Each row has a name. Each question is about the rows just above it. Places in a row count from 0.

Columns, left to right: L G J R
[-83  85   9   5] = Q_391
[-90 -16  60   2] = Q_73
[113 -12  32  73] = Q_107
[115 -14  34  73] = Q_887
[ 80 -82  -4  12] = Q_975
[ 80 -82  10 -28] = Q_967
[  7 -29   9 -34] = Q_836
Changed Q_107: [113 -12  32  74]. Place and old value:  3, [73]
Which column holds this, read top down? [-90 113 115  80  80]  L

Columns, left to right: T H M Y S C X
[  3   3  22  23   4 -46   4] : Q_995
[ 47 -48  22  20 -66  -7  33] : Q_924
[ 15 -30  25  26 -28 -59   9] : Q_935
[-14 -17 -36 -40  -7  59 -12] : Q_808
[ 15 -30  25 -19  82  74  25] : Q_702
[ 59 -76  32  33 -97 -30  40] : Q_707
[ 7 35  0 -7 28 26 12] : Q_102
Where does [ 47 -48  22  19 -66  -7  33] differ from Q_924, and what was there?  3, [20]
One entry of Q_808 was changed: [-13 -17 -36 -40  -7  59 -12]. Where, and from what?  0, [-14]
Changed Q_808: [-14 -17 -36 -40  -7  59 -13]. Place and old value:  6, [-12]

Columns, left to right: D N U K B
[ 55 -86  41 -12  62] : Q_877
[ 71 -91  60 -24  56] : Q_951
[ -1 -98   9 -12  45] : Q_16
[-35   6 -94  95 -89] : Q_728
[ 70 -35  32  32 -32] : Q_484
Which column holds [ -1 -35  70] top down?  D
Which column holds [  9 -94  32] top down?  U
[  9 -94] is in which column, read top down?  U
Which column holds [ 56  45 -89] top down?  B
Changed Q_951: [ 71 -91  60 -24  55]. Place and old value:  4, [56]
Changed Q_951: [ 71 -90  60 -24  56]. Place and old value:  1, [-91]

Columns, left to right: E V F A Q
[-6 -6 10 68 71] -> Q_455
[-18   4  31  70  64] -> Q_334
[ -1 -29  31  94  79] -> Q_512
[-11 -21  13  73  64] -> Q_375
[  3 -31  19  99 102] -> Q_601
Changed Q_512: [ -1 -29  31  95  79]. Place and old value:  3, [94]
Changed Q_334: [-18   4  31  71  64]. Place and old value:  3, [70]
Which column holds [64 79] top down?  Q
One entry of Q_601 was changed: [  3 -30  19  99 102]. Where, and from what?  1, [-31]
[ 79  64 102] is in which column, read top down?  Q

Columns, left to right: reki midek nof pogab
[26 48 19 57] : Q_992
[-31  68  46 -15] : Q_90
[ 65   5  36 103] : Q_133
[ 18 -21 -13  47] : Q_736
[ -31   68   46 -110] : Q_525
[ 18 -21 -74  33] : Q_359
[-11  44  76  -5] : Q_465
Which column holds [68  5] top down?  midek
One entry of Q_90 was changed: [-31  68  46 -16]. Where, and from what?  3, [-15]
Changed Q_359: [ 18 -21 -74  34]. Place and old value:  3, [33]
Where does [-31  68  45 -15] differ from Q_90, and what was there?  2, [46]
One entry of Q_90 was changed: [-31  68  47 -15]. Where, and from what?  2, [46]

Columns, left to right: pilov Dagiz tuloz Vav fuva lebob manem
[-25  32  33 -15  18  58 -31] -> Q_668
[ 32  40 -98  -7  58  -6   3] -> Q_708
[ 28 -38  17 -15  49  33 -55] -> Q_718
[  9  22 -38  -6   5  13  37] -> Q_983
[-23 -17  12  90  -7   0  -1] -> Q_946
[  5   3  31 -30  50   0  32] -> Q_208
Changed Q_983: [  9  22 -38  -6   5  13  36]. Place and old value:  6, [37]
Which column holds this, read top down? [  3 -55  37  -1  32]  manem
Changed Q_208: [  5   2  31 -30  50   0  32]. Place and old value:  1, [3]
Where does [ 28 -38  17 -15  49  33 -54] differ from Q_718, and what was there?  6, [-55]
Where does [-26  32  33 -15  18  58 -31] differ from Q_668, and what was there?  0, [-25]
Changed Q_668: [-25  32  32 -15  18  58 -31]. Place and old value:  2, [33]
One entry of Q_668 was changed: [-25  31  33 -15  18  58 -31]. Where, and from what?  1, [32]

Columns, left to right: mep gomi berom ket Pomi mivut rines Vizaf razig retuf
[ 59  45  23   5  25 105  48  -7  87  18] -> Q_355
[  4  -5  60  68  14 -89  -1  -8 -63  33] -> Q_907
[ 65  13  14  -8   1 109  52 -20 108 -21] -> Q_574
[-30  14  20  27  44 -28 -29  -4 -64  48] -> Q_660
[  39  -48   80   85  -37 -110   22  -28  -35  -15] -> Q_11
[ 43 -47  51  59 -53 -27  24 -13   6 -44] -> Q_543
[-53 -20 -16  -9  30   6 -50 -15 -54   9] -> Q_549
Changed Q_660: [-30  14  20  28  44 -28 -29  -4 -64  48]. Place and old value:  3, [27]
Which column holds [ 33 -21  48] top down?  retuf
Which column holds [23 60 14 20] top down?  berom

Columns, left to right: pid Vavil zabi Fik repup
[  3  -8  70 -99  40] : Q_767
[ 10 -46   7 -17 -22] : Q_8
[-47 -27  75 -35  23] : Q_54
Changed Q_54: [-46 -27  75 -35  23]. Place and old value:  0, [-47]
Where does [-47 -27  75 -35  24] differ from Q_54, and what was there?  4, [23]
Changed Q_54: [-47 -27  75 -35  22]. Place and old value:  4, [23]
[ 7 75] is in which column, read top down?  zabi
[ 10 -47] is in which column, read top down?  pid

Columns, left to right: lede nadet gegaf luziv nafi tude semo Kanon bekot sut
[ -1 -33 -34 -74  73  70  85 -18  58  78] : Q_26
[-62 -35 -43 109 -15 -57 -82 -26 -55  35] : Q_149
[ -1 -33 -34 -74  73  33  33  60   9 -40] : Q_299
[ 29  -6  45 102 -23   2  10 -74  42  55] : Q_591
Where does [ -1 -33 -34 -74  73  70  84 -18  58  78] differ from Q_26, and what was there?  6, [85]
[-82  33  10] is in which column, read top down?  semo
Which column holds [-34 -43 -34] top down?  gegaf
Which column holds this, read top down? [ 73 -15  73]  nafi
One entry of Q_299 was changed: [ -1 -33 -34 -75  73  33  33  60   9 -40]. Where, and from what?  3, [-74]
Which column holds this, read top down? [ 35 -40  55]  sut

Columns, left to right: simu Bis Meb sodu puger Lum zafi Fika lud lezi
[-42 -50 -43 -53 -47 -50 -49  27 -41 -14] -> Q_438
[ 44   2  29   2 -36  38  37  12  15  73] -> Q_78
[-21  14 -31 -17  11 -32 -42 -97 -18  -8] -> Q_610
[ 21  24  11  13  14  13   9 -25  14  26] -> Q_916
[ 39 -19  24 -22 -65  29  25 -21  -3  98] -> Q_938
[41 26 37 39 25 39 42 72 40 29] -> Q_316
[  9 -38   1 -27 -68   8  16  86  -6  36] -> Q_41
Which column holds this, read top down? [-14  73  -8  26  98  29]  lezi
One entry of Q_438 was changed: [-42 -49 -43 -53 -47 -50 -49  27 -41 -14]. Where, and from what?  1, [-50]
Where does [-42 -50 -43 -52 -47 -50 -49  27 -41 -14] differ from Q_438, and what was there?  3, [-53]
Changed Q_916: [ 21  24  11  13  14  14   9 -25  14  26]. Place and old value:  5, [13]

Columns, left to right: zasi Vani mik fefug tak Rigik Sezol Ruret purig rir
[ 17  55 -94  21  29  11   9  16  11   1]  Q_292
[ 37  58 -43 100  66  84  68  32  97  95]  Q_744
[ 53  -5 -14  41  52  32  46  50  36  32]  Q_119
[ 79 -48  10  49  69  40  66  77  47  44]  Q_662
[  4  -4 106  -2 -12  -3   2  -5  -2   4]  Q_235
[ 72 -65 -11   5  51  -2  34  71  -1  -7]  Q_60
[ 14  30 -10  35  23  23  19   7  30  29]  Q_42
[  1 -11  57 -33 -18 -34 -22  -7 -37 -36]  Q_159
[  5  16  49 -11 -10 -15  -7   1 -16 -16]  Q_423
[ -8  75 -96  15  53   0 -10 -12   4  -5]  Q_393
[ 0 46 59 28 -1 24 15 -5 27 31]  Q_261
[ 17  55 -94  21  29  11   9  16  11  -5]  Q_500
[95 32] is in which column, read top down?  rir
[ 21 100  41  49  -2   5  35 -33 -11  15] is in which column, read top down?  fefug
[ 52  69 -12  51  23 -18 -10  53  -1] is in which column, read top down?  tak
[-94 -43 -14  10 106 -11 -10] is in which column, read top down?  mik
Changed Q_42: [ 13  30 -10  35  23  23  19   7  30  29]. Place and old value:  0, [14]
Which column holds [ 9 68] top down?  Sezol
Where does [ -7  75 -96  15  53   0 -10 -12   4  -5] differ from Q_393, and what was there?  0, [-8]

Columns, left to right: Nuve siz nolik sipa tifi
[ -4 -13 -10   2 -13] : Q_198
[ 18 -12  43  18 -28] : Q_676
[ -3 -41 -46 -36  21] : Q_790
[ -5 -47 102  17   8] : Q_338
[-23  43 -33  29  21] : Q_104
[ 14   9 -27 -36 -16] : Q_178
[ -1 -12  70   6 -21] : Q_843
[-13 -22 -37 -53  10] : Q_327
[ 51 -47 102  17   8] : Q_414
[ -3  15 -46 -36  21] : Q_257
One entry of Q_104 was changed: [-23  42 -33  29  21]. Where, and from what?  1, [43]
[ 17  29 -36   6 -53  17 -36] is in which column, read top down?  sipa
[-22 -47] is in which column, read top down?  siz
Where does [ -6 -47 102  17   8] differ from Q_338, and what was there?  0, [-5]

Columns, left to right: sulip Lubi Fote dako fadob liki kuge
[-73  75  25 -71   8  -9  59] : Q_542
[-26 -24  76 -10  72 -29  27] : Q_372
[-72 -31 -91 -16 -82   7 -27] : Q_510
[ -10   80   46   13  -88  106 -107] : Q_83
[-72 -10] is in which column, read top down?  sulip
[59 27] is in which column, read top down?  kuge
Which column holds [ 59  27 -27] top down?  kuge
Changed Q_542: [-73  75  25 -71   7  -9  59]. Place and old value:  4, [8]
One entry of Q_83 was changed: [ -10   80   47   13  -88  106 -107]. Where, and from what?  2, [46]

